These are the activations of a small neural network, seen along a few directions. Each row is one input.
Each table varies a few parts of the input and shows all the possible inputs, shuffled.
Descriptions start from the smaller parts, as in this example, which fits no table here: one of 4 places along a line, together with either a single point or one of 9 places around a ring or (one of 2 separate values, together with one of 8 places around a ring).
Shared parts are said once, and a part with two or three values counts as separate values.
In the rows, 128 means zero.

Other details of the inputs vary at random and push rows far along three fixed directions, the same in every table; ignore that.
To show where, the next rows are all for the same input, with only those details redrawn:
[168  92  81 111  92 153 122 136  93 112 160 111 129]
[118  98  83 119 123 138 127 161 108  30 146 107 138]
[167  93  81 112  93 152 122 136  93 112 160 110 129]
[165 149 103  98 128 149 127 107 177 228 129 158 112]
[153 125 114  89 123 155 140 133 204 149 140 163 110]
[198 103  74 113  82 155 111 110  71 195 161 110 126]
[165  95  80 113  96 151 121 136  93 112 158 110 130]
[198 103  74 113  81 156 112 109  71 195 162 110 126]

A family of inputs:
r1: [189 127  80 123  91 152  90  92  66 177 146 121 135]
r2: [167 136 113 126 118 116 103 142  83  96 142 103 127]
r3: [142 146 144  95 120 169 123 107 188 132 113 176 118]
r4: [128 124 125  86 127 153 140 142 219  59 132 180 122]
r5: [ 37 191  93 201 209  47 129 109  35 188 101  85 178]
r6: [140 146 110 114 137 152 116 101 169 228 119 162 104]
r7: [199 103  74 113  81 156 112 109  71 195 162 110 126]
r8: [126 163 150 113 131 169 109  79 151 216  90 170 110]
r9: [165 132 137 121 106 134 107 134  73  96 131 106 126]
r10: [151 161 100 111 142 149 117 103 172 222 119 161 117]
r11: [113  61 124 116  98 167 121 144  95  37 140 127 118]
r12: [ 43 195 180 189 216  53 138 103 149 228  73 118 141]
r13: [158  78  92 114  88 156 120 134  90 119 161 112 115]
r14: [156  68 125 119  78 179 104 115  80 114 148 125 108]
r15: [153  91  96 130  98 163 103 127  91 110 154 113 114]
r16: [ 43 155 128 205 200  42 146 170 101  26 119  60 176]
r17: [102 108 167  81 117 171 152 137 200  68 112 175 109]
r18: [123 113  99 138 127 136 102 165 111  23 140 105 130]
r19: [104 159 171 120 145 104 180 113 177 145 127 168 156]
r20: [114 112 125 140 140 118 111 176 102  30 139  92 111]
r21: [173  92 110  96  71 166 124 117  80 106 147 125 136]
r22: [143 154 154 101 123 155 113 118 188 131 109 171 114]
r23: [ 91  90 193 114 127 122 191 144 202  85 151 172 125]
r24: [106 166 192 149 157  83 166 121 189 143 114 135 148]
r25: [115  89 154 129 122 134 112 165  91  34 133 104 105]
r26: [ 54 100 153 169 140  82 171 150  86  39 105  85 159]
r27: [122 121 161 107 128 105 192 145 215  72 164 173 148]
r28: [195  63 115 102  54 177 112  96  59 207 158 124 106]
r29: [123 158 145 106 130 166 118  82 148 221  89 173 115]
r30: [124 140 174 106 120 166 115 116 180 138 101 171 101]
r31: [ 77 206 124 158 203  68 158 107 158 225 109 144 161]
r32: [201 110  78 104  75 149 109  98  68 188 156 121 135]
r33: [ 96 146 174 166 169  77 162 140 199 156 131 122 127]
r34: [ 57 109 133 183 160  65 152 134  69 123 101  79 151]
r35: [119 114 147 109 132 153 123 160 222  68 134 161  91]
r36: [ 66 188  84 197 196  26 135 109  51 183  83  71 185]
r37: [139 196 150 117 150 130 101 104 153 208  87 155 118]
r38: [ 56 131 104 195 178  49 152 146  80 119 108  67 157]
r39: [ 58 153 134 191 183  42 145 158  99  21 122  73 181]
r40: [128 184 175 119 151 133 110 103 142 216  84 150 101]
r41: [112 138 166 131 140  90 184 123 193 152 109 143 143]
r42: [158 127 104 138 119 130  97 151  90 103 143  98 123]
r43: [ 54 187  78 210 210  28 136 121  53 189  83  58 179]
r44: [159 103 156 122  81 161 103 130  71 107 131 115 112]
r45: [122 104  89 132 124 150 112 154 111  23 145 110 134]
r46: [169 128 106 145 110 133  84 124  62 191 139  96 109]
r47: [111 104 228 133 117 117 185 144 210  79 138 143 124]
r48: [126 126 114 137 143 115 113 178 105  23 140  91 124]
r49: [111 107 185 103 131 152 126 160 205  71 119 163  86]
r50: [ 84 146 190 126 143 114 180 111 168 151 119 167 144]
r51: [153 152 132 102 127 142 110 125 199 133 124 169 113]
r52: [122 121 164 110 128 158 110 124 185 146 111 168  90]
r53: [184 119  99 112  78 167 103  86  54 182 134 127 139]
r54: [144 137 152  95 129 136 127 161 219  59 133 164 108]
Describe the family of inputs behind these rows. -> one of 6 places around a ring, together with either one of 3 separate values or one of 6 places along a line
Start at r21 and move only the place on the line of 6, one step at a time. The first step leads to r53. Which rows follow, in order? -> r3, r22, r37, r9
Which other rows does r33 become when the choice among 3 separate values takes its other values? List them by row number. -> r5, r38
Which other rows does r12 become when the choice among 3 separate values takes its other values? List them by row number. -> r23, r34

A family of inputs:
r55: [108 119 155 129 130 142 127 141 167  63 137 147 120]
r56: [132 102 114 139 102 151 120 110  63 133 137 110 136]
r57: [133 107 112 122 108 146 144 124 121 100 145 130 142]
r58: [ 60 176 141 127 199  96 145 129 210 165  87 158 123]
r59: [112 112 144 136 137 127 147 157 177  73 149 131 125]
r60: [111 105 139 123 140 119 147 156 173  72 141 135 118]
r61: [ 93 137 139 148 146  97 139 138 105  98 113 115 147]
r62: [ 42 221 111 173 221  65 119  97  94 214  41 101 157]
r63: [124 115 116 133 117 141 118 113  56 131 129 108 135]
r64: [170 115 120 117  96 161 113  92 125 236 139 146 108]
r65: [112 122 131 106 128 137 156 147 165  64 124 145 133]
r66: [113 107  98 156 125 114 123 125  70 136 136  94 143]
r67: [112 114 138 115 135 140 127 156 166  65 122 145 107]
r68: [ 92 124 129 139 146 111 148 133 107 102 123 113 143]
r69: [120 170 148 117 154 128 138 115 224 160 123 179 123]
r70: [151 113 108 139  99 132 121 111  69 129 151 116 154]
r71: [141 160 145 119 140 142 115 121 165 197 116 152 104]
r72: [122 173 141 106 166 130 137 129 222 161 123 170 117]
r73: [ 79 204 144 156 196  77 122 113 156 186  73 127 135]
r74: [101 115 149 110 128 147 146 146 158  66 116 146 118]
r75: [129 165 154 122 146 132 114 104 160 194 118 158 112]
r76: [135 129 128 122 119 122 130 130 116  92 121 122 146]
r77: [150 124 128 140 107 131  99 120  66 126 126  99 127]
r78: [ 76 138 102 172 156  99 129 117  56 130 111  89 160]
r79: [165 155 132 127 125 141 100 104 121 226 114 125 110]
r80: [ 63 159 103 170 173  84 128 126  48 126  88  84 159]
r81: [ 71 197 138 165 196  85 124 108 158 192  93 137 140]
r82: [133 131  98 133 119 124 124 117  65 124 114  97 150]
r83: [163 127 109 134 100 126 115 124  70 126 147 109 139]
r84: [111 135 138 148 138 102 133 142 112  98 127 112 135]
r85: [133 127 126 122 116 125 134 133 113  95 131 131 145]
r86: [137 120 144 128 111 138 117 136 113  97 135 127 119]
r87: [130 131 132 113 134 133 135 157 177  61 129 130 125]
r88: [175  97 123 126  89 157 106 127  73 136 166 109 117]
r89: [198  89 102 126  71 159 120 124  87 136 185 111 130]
r90: [120 135 126 145 125 120 103 116  56 124 105 101 143]
r91: [151  89 104 113  94 151 134 132 131 104 158 132 130]
r92: [110 148 110 165 153  94 111 136  66 127 112  75 144]
r93: [173 157 143 108 118 132 127 107 177 192 124 153 118]
r94: [105 116 162 113 130 139 136 140 157  64 130 152 126]
r95: [115 115 149 126 140 123 147 160 172  72 148 130 122]
r96: [169 131 122  93 106 147 138 115 178 202 132 163 110]
r97: [114 117 160 127 134 116 149 150 168  68 146 136 125]
r98: [131 139 135 106 134 146 121 109 165 201 117 160 105]
r99: [133 150 148 110 132 144 131 103 162 195  95 150 112]
r100: [ 99 133 100 155 146  94 117 130  65 129 102  80 144]
r101: [187 131 126  96 108 145 129 113 185 197 130 155 105]
r102: [140 118  99 127 112 133 129 114  64 129 141 109 148]
r103: [181  87 120 133  78 165 107 123  79 138 172 110 118]
r104: [122 153 153 127 138 139 123  96 161 198 114 165 124]
r105: [108 111 163 122 131 117 157 146 164  70 139 142 134]
r106: [177 136 122  99 113 143 132 117 179 199 135 162 106]
r107: [119 128 129 144 137 113 133 152 118 103 134 107 130]
r108: [118 119 120 110 140 130 137 151 173  64 139 145 123]
r109: [171 116 112 128  96 132 116 117  72 129 163 112 139]
r110: [108 113 119 134 131 112 138 146 116 105 124 113 130]
r111: [120 107 141 123 134 117 145 158 177  70 125 126 115]
r112: [115 124 143 109 131 128 147 141 164  62 138 152 140]
r113: [105 108 134 125 137 145 125 147 171  66 132 146 112]
r114: [211  66  96 116  56 163 122 120  90 138 188 119 122]
r115: [192 119 108  98  91 151 126  96 130 235 152 147 116]
r116: [107 119 161 115 125 138 137 146 157  63 120 151 123]
r117: [181  88 115 122  82 151 104 126  78 133 142 105 111]
r118: [108 109 139 108 127 142 129 151 168  66 110 136 111]
r119: [ 63 172 115 178 180  68 113 122  48 120  78  79 168]
r120: [126 110 121 137 128 114 134 148 120 104 133 114 123]
r121: [ 81 145 114 177 156  89 120 116  54 128 114  94 166]
r122: [161 117 117 117 106 141 129 146 126  99 153 123 126]
r123: [172 132 124  92 107 145 134 112 182 199 123 154 111]
r124: [155  88 128 113 101 154 118 136 122 104 154 132 107]
r125: [109 101 135 133 137 123 146 153 178  73 142 136 121]
r126: [162 131 122 113 107 149 112 102 118 232 120 142 106]
Changing only one part turns r102 into r112. The same change can be made to r99. Which row results? -> r90
Describe the family of inputs behind these rows. -> one of 3 separate values, together with one of 4 places along a line, together with one of 6 places around a ring
Which other rows does r72 become when the choice among 3 separate values takes its other values? List them by row number. -> r88, r95
Start at r86 and move only the place on the ring of 6, one step at a time. The first step leads to r116. Which rows follow, in order? -> r74, r126, r67, r71
Which other rows does r60 become when the choice among 3 separate values takes its other values? List them by row number. -> r108, r124
Start at r81 and move only the place on the line of 4, one step at a time. The first step leads to r97. Which rows follow, in order? -> r84, r73

A family of inputs:
r127: [135 150 143 113 140 129 148 109 186 220 121 161 114]
r128: [ 80 156 136 136 173 101 135 134 158 129 105 139 128]
r129: [ 95 121 164 115 137 127 151 144 194  62 120 157 125]
r130: [ 83 168 130 161 168 101 110 121  98 135  89 108 143]
r131: [140 121 106 154 115 107 114 129  34 134 138  78 144]
r132: [149  89 141 104  99 139 169 150 183  80 158 146 125]
r133: [ 81 135 124 154 150 106 121 136  75  65 109  96 152]
r134: [139 161 151 122 137 123 134  98 148 213 113 149 125]
r135: [ 92 156 123 142 166  95 134 133 151 117 112 129 142]
r136: [ 98 163 150 133 163 117 129 117 169 156  96 143 127]
r137: [107 106 137 143 119 118 132 153  78  21 134  99 145]
r138: [147 115  97 144 112 123 128 121  77 134 150 102 148]
r139: [104 123 133 122 142 119 158 152 187  66 132 140 136]
r140: [196  84 132 120  72 146 136 136 124 116 178 120 121]
r141: [138 123 130 134 125 128 125 123 110 159 136 120 122]
r142: [177 116 150  85 100 174 130 133 235 140 138 177  87]
r143: [117 164 122 142 151 120 121  92 122 234 100 134 133]
r144: [ 92 144  94 127 155 129  97 143  82  66  96 107 134]
r145: [112 139 108 109 142 140 106 134 128 101 103 139 120]
r146: [123 112 127 134 113 127 140 125  86 100 134 115 145]
r147: [100 150  95 147 149 129  85 137  50  74 118 100 142]
r148: [185  89 123 126  69 153 128 103  77 176 156 114 131]
r149: [ 63 200 128 155 205  80 126 132 163 139  80 128 143]
r150: [140 113 122 131 115 135 133 119 107 163 141 124 126]
r151: [118 137 182  97 137 134 163 130 242 124 120 189 112]
r152: [138 166 101 126 139 140  88  96  94 203 119 140 128]
r153: [158 101 122 127 103 130 135 132 127 113 160 125 131]
r154: [135 148 103 125 136 138 100 109 136 175 111 138 119]
r155: [124 113 116 139 124 108 137 141 103  92 138 110 144]
r156: [171 103 153 102  84 156 151 109 164 172 148 156 117]
r157: [106 141 116 113 146 140 106 149 129  69 101 130 118]
r158: [164 108 104 143 102 124 120 124  69 130 159  95 141]
r159: [111 121 144 111 135 125 162 146 191  98 132 148 125]
r160: [124 103 140 117 119 122 151 151 156  78 145 134 126]
r161: [141 144  97 121 129 147 108 107 133 181 115 136 121]
r162: [119 150 165 121 145 130 136 125 202 162 109 160 110]
r163: [181  88 146 120  79 152 130 128 121 146 160 126 108]
r164: [130 147 122 145 138 118 113 100 100 216 117 125 126]
r165: [129  94 144 124 112 129 142 160 134  53 149 118 120]
r166: [125 103 133 134 120 132 129 142 113  88 140 113 125]
r167: [144  77 157 100  95 159 162 150 196  75 158 156 108]
r168: [152 160 125 104 133 156 105 106 154 194 126 162 111]
r169: [ 79 161 140 132 179  97 148 147 188  97 103 140 136]
r170: [138 105 127 138 110 132 122 127  89 119 138 106 131]
r171: [134 171 112 111 145 152 108  99 147 208 115 163 121]
r172: [141  72 159 110  90 150 150 151 166  39 155 142 120]
r173: [185  97 126 129  78 144 118 100  83 203 152 120 122]
r174: [ 67 194 117 155 199  79 122 120 119 173  83 115 145]
r175: [171 111 112 135 100 123 127 121  88 151 154 102 136]
r176: [113 140 125 145 144 102 132 141 115 108 121 110 141]
r177: [ 99 132 149 137 137 119 132 140 130  75 115 123 134]
r178: [157 110 139 119 108 139 134 118 141 179 146 143 112]
r179: [128 120  98 130 126 141 103 137 105  83 125 110 127]
r180: [ 82 144  88 125 157 132 105 140  90  68  93 115 139]
r181: [128 129 110 160 127 114 105 122  39 152 130  87 136]
r182: [184  81 125 122  76 142 131 127  79 143 170 105 120]
Describe the family of inputs behind these rows. -> one of 4 places along a line, together with either one of 3 separate values or one of 11 places along a line
Changing only the place on the line of 4 turns r177 into r129. The same change can be made to r140. Which row results? -> r153
Changing only the place on the line of 4 turns r174 into r131. The same change can be made to r169. Which row results? -> r176
Which other rows does r157 become when the choice among 3 separate values takes its other values? List them by row number. -> r142, r147
Which other rows does r171 become when the choice among 3 separate values takes its other values? List them by row number. -> r161, r180
Start at r149 and move only the place on the line of 4, one step at a time. The first step leads to r175. Which rows follow, in order? -> r135, r139
